These are the activations of a small neural network, seen along a few directions. Each row is one input.
Each table varies a few parts of the input and shows all the possible inputs, shuffled.
A made-up example of a description, with smaller parts first: one of 3 separate values, together with either a single point or one of 11 places around a ring or (one of 4 places along a line, together with one of 5 places around a ring).
Shared parts are said once, and a part with two or three values counts as separate values.
In the rows, 128 means zero.

Other details of the inputs shift rows strongly along three fixed directions, in all tables alike. That doesn't count.

Table:
row 1: [172  88 176 189 166 168 137  90 101 151 142]
row 2: [113 111  94 127 133  96 131  71 108 115 101]
row 3: [178  91 178 181 165 159 151  88  99 165 133]
row 4: [176 155  99  98 101  88 117 160 136 105 122]
row 5: [167 151 116  99  99  82 122 169 136  99 121]
row 6: [106 115  95 132 137 123 123  80 100  88  95]
row 7: [ 78 105 165 123 156 220 168 104 159 189 203]
row 8: [ 91 117 127 151 165 104 103 112  96 104  86]
row 9: [210 135 153 190 156 146 152 191 150 134 163]
row 10: [ 71 135 184 147 145 207 165 131 131 232 172]
row 11: [ 73 112 178 124 151 228 165 110 152 176 196]
row 12: [ 38 109 132  66 131 170 103 124 136 201 103]
row 13: [173 163  96 111  93 104 108 154 145  94 116]
row 14: [ 91 112 133 136 126 104 118  89 103  81 105]
row 15: [222 144 148 162 126 162 149 158 141 110 185]
row 16: [178 144 127 112 102 109  78 178 133 118  95]
row 17: [150 169 128 142  94  88  89 189 122 122 109]
row 18: [232 156 139 155 120 155 174 148 144 135 167]
row 19: [111 130 103 124 133 116 127  71 104 100  87]
row 20: [218 150 170 159 114 142 181 163 146 125 167]
row 21: [ 76 157 123  60  79 156 120 197 197 148 146]
row 22: [110 124 127 109 136  91 125  78  93 110 104]
row 23: [ 86 114 127 167 134  87  97 109  86 127 102]
row 24: [158 139 104 132 131  78 116 196 144 121 101]
row 25: [ 25 109  91  81 127 170 121 103 160 165 140]
row 26: [ 96 132 135 143 162  97 106 103 101 115  78]
row 27: [101 115 126 123 137 107 107  84  95  87 114]
row 28: [102 127 139 119 131  97 114  78 102  95 105]
row 29: [169 108 157 172 163 149 177  66 108 143 164]
row 30: [ 86 135  68  67  96 171 127 194 199 156 149]
row 31: [172 129 118 119 105 116  75 187 128 106 103]
row 32: [104 104 123 122 136  83 130  83 104 108 108]
row 33: [155 131 109 125  93  86 117 174 152  83 128]
row 34: [218 155 163 174 152 142 165 188 140 148 149]
row 35: [ 99 101 122 130 138  92 115  85 107  94 117]
row 36: [ 25 107 102  75 131 163 116 106 156 164 149]
row 37: [171 106 138 178 162 162 194  67 111 142 145]
row 38: [106 130 134 115 134 100 111  75  99  98 106]
row 39: [ 85 148  85  64  90 177 110 192 190 147 154]
row 40: [115 124  96 118 135 107 142  74  99 112  84]
row 41: [143 124 185 214 155 158 142 106  82 145 151]
row 42: [ 77 135 107  62  84 143 136 203 200 162 150]
row 43: [172 161 106 104  98  97 103 157 141  93 125]
row 44: [ 91 117 128 159 133  78 111 107  83 141  93]
row 45: [170 137 102 103 103  79 120 168 142 103 128]
Each input here is: one of 5 places around a ring, together with either one of 3 separate values or one of 6 places along a line.
Changing only the place on the ring of 5 turns row 12 into row 3. The same change can be made to row 4. Which row results?
Answer: row 29
Which other rows does row 40 become when the place on the line of 6 takes its other values? List them by row number.
Answer: row 4, row 5, row 18, row 20, row 22
List by row number the other rows that have the place on the ring of 5 in common with row 25.
Answer: row 1, row 7, row 9, row 23, row 30, row 33, row 35, row 36
List by row number the other rows that have the place on the ring of 5 in common with row 26.
Answer: row 13, row 16, row 17, row 19, row 21, row 28, row 38, row 43

Table:
row 46: [191 129 155 176 139 125 145 144 124 101 151]
row 47: [ 70 120 143 142 155 195 164 106 133 196 152]
row 48: [134 117  95 110 117 111  96 132 124 111  97]
row 49: [120 132  94 127 129  93 108 144 126 118  95]
row 50: [182 130 155 148 122 182 140 158 150 133 177]
row 51: [124 121  98 120 129  92 112 144 126 112  95]
row 52: [ 90  97 146 139 160 164 160  86 124 169 143]
row 53: [152 130 148 191 144 111 140  95  87 100 126]
row 54: [156 152 145 126 102  97  86 196 127 121 114]
row 55: [149 156 115  89  96 141 114 187 161 116 149]
row 56: [171 151  99 109 103  95 126 166 146 111 114]
row 57: [ 72 123  99  79 130 133 111 105 125 139 102]
row 58: [107 137 110 127 121  98 102 148 130 104 112]
row 59: [146 161 117  93  88 136 124 186 167 117 145]
row 60: [131  98 150 180 161  69 135  23  55  77 105]
row 61: [130 139  99 102 112 104 119 127 127 113  95]
row 62: [181 149 158 147 122 156 163 145 148 128 173]
row 63: [157 114 141 155 148 126 160  99 114 138 143]
row 64: [ 67 107 114 111 128  88 105 100 111 103 102]
row 65: [185 139 156 144 123 178 140 150 152 133 178]
row 66: [ 63 117 101  86 123 117 126 109 135 149 109]
row 67: [ 43 125 135  84 128 151  98 153 139 198 105]
row 68: [164 121 152 170 138  98 149  77  94  93 132]
row 69: [ 86 109 146 115 153 214 149  92 147 192 158]
Changing only one part turns row 63 into row 60. The same change can be made to row 66. Which row results?
Answer: row 68
What is each input in this table made of?
Answer: one of 2 separate values, together with either a single point or one of 11 places along a line

Table:
row 70: [131 144 131  98 111 191 149 176 185 177 182]
row 71: [162 143  95 142 119  58  89 169 103  95  75]
row 72: [ 60 109 103 108 130  82  88  51  81  83  69]
row 73: [177 146 136 141 116 127 150 154 147 101 152]
row 74: [232 145 156 166 124 139 149 145 130  89 156]
row 75: [233 144 152 182 122 133 170 146 132 109 169]
row 76: [160 143  94 147 116  54  95 169 110  95  73]
row 77: [187 141 126 158 126 116 109 171 119 121 106]
row 78: [118 148 135 105 106 189 158 184 188 166 188]
row 79: [ 60 116 156 121 151 196 152  78 135 171 165]
row 80: [ 66 109 153 119 146 203 150  75 132 174 156]
row 81: [ 95  96 112 127 148  98 114  37  80 102  77]
row 82: [180 145 153 133 121 199 177 174 173 173 201]
row 83: [165 139  87 120  98  56 111 143 121  76  94]
row 84: [131 137  79  84  90  78  85 149 130  89  86]
row 85: [ 72  99 130 108 155 183 148  76 134 161 136]
row 86: [169 131 176 156 128 204 143 197 166 172 192]
row 87: [162 100 190 220 179 136 143  67  75 122 142]
row 88: [176 101 151 187 176 129 173  46  83 109 134]
row 89: [ 58 148 109  61  92 117  98 206 169 169 111]
row 90: [ 17 112 149  99 148 141 117  92 110 182 107]
row 91: [ 99 109 110 139 140  62 108  41  63  76  77]
row 92: [148 143 105 138 124  86  92 166 118 117  89]
row 93: [173 112 200 202 172 139 151  61  67 137 121]
row 94: [121 112 138 156 151 110 131  45  83 105 114]
row 95: [ 10  97 139 114 151 147 107  99 116 164 121]
row 96: [188 136 110 135 113 101 143 149 139 106 129]
row 97: [192 136 122 135 121 126 148 150 139 122 147]
row 98: [191 151 143 145 116  84 108 171 117 115 112]
row 99: [131 133  68  84 106  71  94 152 140  88  91]
row 100: [102 149 105  76 101 128 107 171 167 118 134]
row 101: [124 105 154 154 166 188 191  81 137 165 168]
row 102: [  7  96 138 118 148 144 114  99 122 164 119]
row 103: [ 59 148  86  49  87 133 101 186 175 139 134]
row 104: [ 73 138  77  45  94 132 101 179 182 152 124]
row 105: [179 147 138 136 120 130 144 154 140 102 154]
Changing only one part turns row 84 into row 82. The same change can be made to row 80. Which row results?
Answer: row 91
What is each input in this table made of?
Answer: one of 4 places along a line, together with either one of 3 separate values or one of 6 places along a line
Which other rows does row 93 become when the choice among 3 separate values takes its other values? List them by row number.
Answer: row 77, row 86
Which other rows does row 89 become when the choice among 3 separate values takes its other values? List them by row number.
Answer: row 76, row 102
List by row number the other rows that have the place on the line of 4 in common with row 100.
Answer: row 70, row 79, row 87, row 92, row 94, row 98, row 99, row 104

Table:
row 106: [168 167 100 115 107 119 119 128 115  86 107]
row 107: [ 77  80 142 125 164 142 139  69 127 119 142]
row 108: [102 148 154 126  92 142 105 210 152 148 175]
row 109: [ 61 105 148 149 164 134 149  81 124 125 128]
row 110: [162 147  95 157 120  99  94 133 113  58  99]
row 111: [241 117 127 189 140 100 118 100  96  39 129]
row 112: [ 62 171 129  50  62 127  97 196 179 168 144]
row 113: [ 93  93 135 103 142 134 160  44 128 139 139]
row 114: [ 93 130  63 116 111  61 102 178 129 101  78]
row 115: [ 79 120 128 135 152 135 171  69 115 164 106]
row 116: [134 155 117  89 114 157 128 191 182 211 157]
row 117: [128 117  86  74 115  43  85 126 129  49  79]
row 118: [229 108 130 164 123  90 164 109 116  85 159]
row 119: [ 78 122 112 143 133 162 143  56 105 139 131]
row 120: [130 141 106 109 115 144 123 200 164 200 162]
row 121: [195 136 171 134 106 199 156 181 171 203 159]
row 122: [ 99 152  92  66 100  72 118 155 143  98  93]
row 123: [206 139 176 132 122 186 147 179 140 175 143]
row 124: [ 89 118 105  89 101 120  56 211 153 136  79]
row 125: [128  98  67 105 106  18  81 123 109  40  83]
row 126: [135 115 186 178 207 176 147  78 101 180 144]
row 127: [ 25 119 110  85 126 103 139  67 132 140  98]
row 128: [252 128 133 172 141  99 123  88  93  37 119]
row 129: [ 93 157  80  64 107  97 123 181 146 132  86]
row 130: [204 135 139 181 121 100 179 133 126 106 156]
row 131: [ 61 131 194 136 150 142 113  85  98 135 129]
row 132: [144 122 180 163 194 169 162  66  86 188 145]
row 133: [134 112 128 130 104 151  97 207 149 160 124]
row 134: [ 93  97 143  91 154 143 158  53 115 130 137]
row 135: [ 49 106  89  65 118 135 112  44 124 129 107]
row 136: [ 35 134  89  88 117 138 114  54 120 134  92]
row 137: [180 137 154 168 160 174 130 202 157 178 177]
row 138: [114 176 168  82  91 159 124 197 156 162 169]
row 139: [200 135 139 198 154 116 158 160 122 104 127]
row 140: [148 127 108 155 118  66 129 147 125  78 118]
row 141: [184 112  83 147 113  72  93 110  98  44 110]
row 142: [ 78 132 134 133 156 177 129  62 114 124 116]
row 143: [156 143 125 133 129  74 128 140 131  73 103]
row 144: [ 90 133 115  60  99 140  67 212 168 154  82]
row 145: [ 70 114 117 156 145 168 129  69 107 129 131]
row 146: [ 85  86 147 143 135 150 127  82  96 178 104]
row 147: [131 117 175 188 195 164 185  69 100 145 125]
row 148: [173 133 145 165 146 182 140 210 162 198 195]
row 149: [104 158 151 106  77 149 126 202 162 172 184]
row 150: [192 137  98 102 111  94 111 104 104  62 107]
row 151: [ 71 109 119 149 152 133 170  80 106 163 117]
row 152: [156 153 199 166 121 175 132 202 153 147 197]
row 153: [237 122 115 168 115 114 145 101 106  79 154]
What is each input in this table made of?
Answer: one of 6 places around a ring, together with either one of 3 separate values or one of 5 places around a ring
Changing only the place on the ring of 6 turns row 110 into row 142. The same change can be made to row 152. Which row results?
Answer: row 131
Changing only the place on the ring of 6 turns row 107 into row 118. The same change can be made to row 137. Which row results?
Answer: row 120
List by row number the other rows that have the place on the ring of 6 in common with row 148.
Answer: row 108, row 114, row 125, row 133, row 140, row 141, row 145
Which other rows does row 122 become when the place on the ring of 5 takes its other values? List them by row number.
Answer: row 106, row 129, row 134, row 150
Which other rows does row 118 become when the place on the ring of 5 takes its other values? List them by row number.
Answer: row 119, row 130, row 151, row 153
List by row number the other rows that have the place on the ring of 6 in common with row 116.
Answer: row 112, row 113, row 115, row 121, row 127, row 135, row 136
Which other rows does row 144 become when the choice among 3 separate values takes its other values? List them by row number.
Answer: row 126, row 131
